Each row below holds a small network's activations on one input, seen along a few directions.
In each table, some parts of the input vary, and every possible input appears once, in random order.
Descriptions start from the smaller parts, as in this example, which fits no table here: line(6) and (point or line(11) or (values(3) and ring(8))).
Shared parts are said once, and a part with two or three values counts as separate values.

Other details of the inputs shift rows strongly along three fixed directions, in all tables alike. That doesn't count.

Table:
R1: [ 1 -9  7 -8 -4 -9 12 -2 -4 -8  6 20]
R2: [  1   1 -19   4  -8 -36  23  52 -24 -64  -7  -3]
R3: [  7  -6  -2  -5   9   2 -13   8   7  11   0   0]
R4: [-17  -6  -4 -17 -21 -12  15  10 -23 -28  11  37]
R5: [  7 -13   9 -20  24 -25 -15 -11  14  40  -1  27]
R6: [ -4   5   2   1  -4  -7   4   4 -14 -15   2  15]
R7: [-27 -11 -17  -7 -25  -3  10  18 -14 -30  22   6]
R8: [ 19 -31  21 -64  10 -57  -1  -9   0  33  11  87]
R9: [-11 -13  -9   1  -6  -7   9  24  -6 -16   5   1]
R10: [-44   4   1   3 -35  60  -9 -48   0  16  18  -7]
R11: [-26  -5 -18   2 -33  11   3  20 -18 -38  12 -18]
R12: [ -6 -12 -24  -5  -3 -31  20  67 -29 -47  -5  -6]
R13: [ 28  11   4  21  33  -2  -4   2  15  -1 -28 -30]
R14: [-42  14   2  12 -34  57 -13 -42  -4  16  24  -1]
R15: [ 26   7  -4   4  16 -34  15  33  -2 -22 -20 -21]
R16: [-29  17  -2  12 -33  43   8 -15 -32 -31  16 -18]
R17: [-30   5 -19   9 -34  17  18  11 -31 -66   7 -21]
R18: [  9   1  -4  10  24   3 -11   6  15  11 -14 -18]
R19: [ 28  16   4  33  11  23  -3 -37  22  31 -20 -32]
R20: [  8  -9  -4 -11  15 -29  -4  10  18  15 -10   1]
R21: [ -1   4  -5  -9  -4   3   9  10 -23 -25   8   9]
R22: [ 19   8  -7  34  11  22 -12 -25  28  41 -16 -36]
R23: [ 12 -27  18 -60  22 -61  -4 -14  -4  31  13  89]
R24: [-31   2  -6   7 -22  46  -5 -19  -5  -5  26  -3]
R25: [  0 -12   7 -40  -6 -26  12   0 -17   4  13  52]
R26: [ 12   0   9   0   3 -11   6 -10  12   3   1   1]
R27: [ -4   1   1  20   5  11  -5   2   6   5   1 -21]
R28: [ 17 -11  14 -22  19 -30   2 -10  10  21 -11  30]
R29: [ 23   2   8  18  25  -5 -16   9  19  23 -21 -32]
R30: [-25 -12  16 -31 -27  29 -17 -52   9  50  27  40]
R31: [ 19  11   5  18  26  -3  -9   9  15  26 -19 -33]
R32: [-27   0   9 -25 -16  33 -19 -51  10  49  32  49]
R33: [ 10  19   5  20   8  20 -10 -18  32  39 -14 -46]
R34: [ 34  -4   8   4  26 -36   0  27  -1 -10 -22  -8]
R35: [-21   0 -13  -1 -37  10  14  15 -31 -59  12 -11]
R36: [  7  20   5  27   7  18 -13 -19  38  36 -17 -38]
R37: [-19   6   0   1 -28  42  -2 -19 -21 -26  18  -1]
R38: [ 31   5  -4   8  32 -35   7  38   2 -19 -23   0]
R39: [ 24  11  -5  19  31   1  -6  22  16  14 -21 -37]
R40: [ 33   9  11  21  32   0  -2  -4  23  11 -17 -22]
R41: [ -9   2  12   2  -9  16   1 -26  -6   1  16  11]
R42: [ -4   0 -12  12   0 -11   6  34  -2 -16 -12 -11]
Each input here is: values(2) and (point or (line(4) and values(5))).
Question: The inputs of R24 and R40 match in every part but the values(2) part. If R42 is changed in the same way as R24 into R40, which row does it become?
Answer: R4
Question: Change only the line(4) part in R39. List by row number the other rows that result.
Answer: R12, R31, R33
Question: Change only the values(5) part in R5. List by row number the other rows that result.
Answer: R14, R27, R29, R31

Table:
R43: [-13   8 -15   0 -11  27  -7  -7  -3   0   4 -16]
R44: [  7  -9  -4   4   7   7  -9  10   4   2  -2 -25]
R45: [  5  -9  -7  -1   3 -14  13   6 -10 -28   1  22]
R46: [ -1   2   8 -15  -6 -15   7   0   3   2  14  18]
R47: [ 22  -3  37  -6  36   6 -32 -41  46  82 -13   2]
R48: [  2   8   7   7 -13  18   6 -21 -11   2  -1   2]
R49: [  0   1   4  -8  -2 -13   4   0 -14   6  10  21]
R50: [ 23   0  -6  32  38 -24  -2  32  23  -1 -30 -24]
R51: [ -2 -15 -15  -6   0  -8  -1   0   4   5  13  24]
R52: [-12   9 -12  22 -20  38  -1  -9  -7   5   4 -30]
R53: [ -5  17   7  17 -23  35   9 -23   4 -13   0 -26]
R54: [  7 -13  13 -19   1  -5  -1  -6 -11  -8   4  19]
R55: [ -2  -5  11 -10   3   1  -7  -4  -8  -2  13   5]
R56: [ -5  11   1 -12   2  -1  -4  -6  -7  -1   6  10]
R57: [ -2 -10 -14 -12 -12 -17  11  26  -2 -13   9   5]
R58: [-11 -15   0 -17 -17 -27   2 -13   0   1  -4   8]
R59: [ -3  -3  -2  -3   6 -12   3  -7  -1  -2  14  27]
R60: [-15   2 -10  -6   1  -4  -2  24 -11 -17  -4   3]
R61: [-10  -6   1  -8  -3  -8   0   9  -9  12   3  22]
R62: [ 23   5  -3  23  25 -30   8  52  20 -12 -33 -39]
R63: [ -7  23  -1  17 -13  42   1 -20  -8 -21  -9 -30]
Question: What do these inputs look like to the network?
Answer: point or (line(4) and values(5))
Question: Change only the line(4) part in R53. List by row number the other rows that result.
Answer: R46, R57, R62
